[[124 125 124 119 118 135 126]
 [142 137 127 152 157 125 130]
 [146 116 129 153 157 102 119]] yields 129

[[126 130 138 109 106]
 [129 127 121 138 127]
 [125 119 119 137 127]] yields 119

[[123 125 118 145 126]
 [135 122 114 121 114]
 [151 136 130 142 124]] yields 130

[[124 129 126 121 129 123]
 [122 126 157 124 124 130]
 [139 125 115 142 131 129]] yields 115

[[143 118 152 127 110]
 [130 122 138 125 135]
 [128 135 134 133 123]] yields 134

[[126 123 117 108 121]
 [125 123 116 108 120]
 [122 137 135 156 126]] yields 135

[[128 149 132 115  99 142 152]
 [127 142 127 119 109 139 142]
 [129 131 132 126 124 129 133]] yields 132

[[125 144 155 123]
 [122 126 104 139]
 [139 129 145 151]] yields 145

[[145 147 124 103]
 [124 136 125 117]
 [145 122 130 146]] yields 130
---
[[144 114  99 115]
 [130 125 124 124]
 [128 128 128 126]] -> 144, 126

[[129 126 128 133 126 129 131]
 [156 114 129 116 102 133 107]
 [124 129 128 132 131 128 133]] -> 129, 133

[103 141 133 128 122] -> 103, 122

[124 148 112 105 143 139] -> 124, 139

[137 144 117 128 157] -> 137, 157

[118 152 107 122 154 151] -> 118, 151

[[137 138 129 134 133]
 [121 115 120 103 121]] -> 137, 121

[[146 156 140 148 123 156 140]
 [142 139 138 152 122 154 149]] -> 146, 149
---
(127, 127, 118, 151, 122, 139, 131) value 139
((107, 136, 131, 126, 123, 122), (134, 126, 128, 129, 136, 123), (143, 127, 123, 144, 145, 134)) value 123
((128, 131, 126, 105, 128, 115), (102, 140, 122, 127, 131, 127), (123, 115, 133, 126, 118, 108)) value 128
(105, 134, 130, 119, 135) value 119
(126, 152, 136, 142, 137) value 142
((156, 131, 145, 112, 122), (134, 106, 135, 113, 103), (153, 145, 108, 119, 127)) value 112
((125, 142, 141, 117, 128, 141, 103), (117, 114, 142, 132, 111, 140, 157)) value 141
---
[[145 146 115 128 114 104 112]
 [136 136 124 128 124 120 123]
 [127 127 133 128 134 136 134]] yields 146

[[133 140 142 123]
 [139 153 156 122]
 [123 116 115 120]] yields 140

[[115 122 148 120 141 116]
 [127 125 131 134 130 132]
 [126 130 125 113 155 127]] yields 122

[[147 131 122 113]
 [155 143 116 120]
 [115 106 125 143]] yields 131

[[100 103 106 112 123]
 [127 132 134 133 135]
 [128 120 119 114 113]] yields 103

[[120 146 145 146 119 128]
 [154 109 109 109 155 128]
 [116 150 149 150 115 128]] yields 146
---
127  133  119  127  144  105  154 -> 154
107  144  153  135 -> 135
141  128  142  150  143  141 -> 141
106  105  131  104  103 -> 103
130  142  153  129 -> 129
110  111  114  152  147 -> 147
127  119  150  130 -> 130
122  124  120  100  117 -> 117
106  114  143  116  136  104 -> 104
---
Input:
[[107 112 149 128 150 104 152]
 [147 143 117 128 117 150 116]
 [124 125 136 128 136 123 136]]
Output: 149

Input:
[[135 119 125 117 102 134]
 [132 137 123 143 153 123]
 [151 126 109 134 123 130]]
Output: 125

Input:
[[123 117 121 122 143 128 153]
 [142 149 143 141 125 128 120]
 [142 149 143 141 125 128 120]]
Output: 121

Input:
[[156 146 144 151]
 [141 145 148 139]
 [141 143 135 135]]
Output: 144

Input:
[[123 130 118 104]
 [132 153 126 130]
 [125 135 130 103]]
Output: 118

Input:
[[124 130 100 123 138 118 135]
 [131 127 137 130 124 131 125]
 [126 128 126 128 129 127 129]]
Output: 100

Input:
[[129 125 104 126 138 130 126]
 [127 130 147 129 120 126 130]
 [128 127 122 128 131 128 127]]
Output: 104

Input:
[[109 138 109 137 132 113]
 [132 104 148 113 106 137]
 [153 118 130 113 121 127]]
Output: 109

Input:
[[137 133 132 144 115 141 128]
 [135 128 117 135 135 102 130]
 [144 137 127 129 125 137 135]]
Output: 132

Input:
[[123 121 107 149]
 [122 115 110 155]
 [120 115 113 153]]
Output: 107
---
[[132 120 120 104]
 [129 129 133 132]] → 133

[[143 141 124 152 125 140]
 [148 144 122 154 127 141]
 [146 137 130 150 132 152]] → 127

[[128 129 100 128 140 131]
 [129 123 117 128 144 131]] → 144

[[ 99 129 105 136 126 116]
 [130 128 129 128 128 128]] → 128

[[156 130 128 128 134]
 [143 132 129 129 143]] → 129

[[120 126 119 133 146 122]
 [125 136 127 130 122 129]
 [139 119 131 122  99 148]] → 122
---
128	127	128	127	128	130	127
135	118	132	123	134	157	111
126	132	127	131	125	117	134
==> 118

126	124	125	122	155
129	125	128	122	146
==> 124

112	128	133	105	114
122	129	129	116	123
==> 128

128	128	126	129	127	128
128	127	125	131	127	128
134	123	104	141	125	127
==> 127

113	124	133	107
114	124	133	107
110	123	134	104
==> 124

141	141	120	139	132	133	145
137	137	115	135	152	109	133
118	124	133	110	138	118	130
==> 137

133	126	127	127
116	149	150	124
131	114	115	139
==> 149

140	119	117	111	133
149	105	107	100	153
135	146	135	139	126
==> 105

117	149	108	124	129	107
149	130	151	146	121	134
==> 149

123	140	131	140	138	108	149
133	115	114	133	130	121	140
127	131	129	111	106	147	127
==> 115
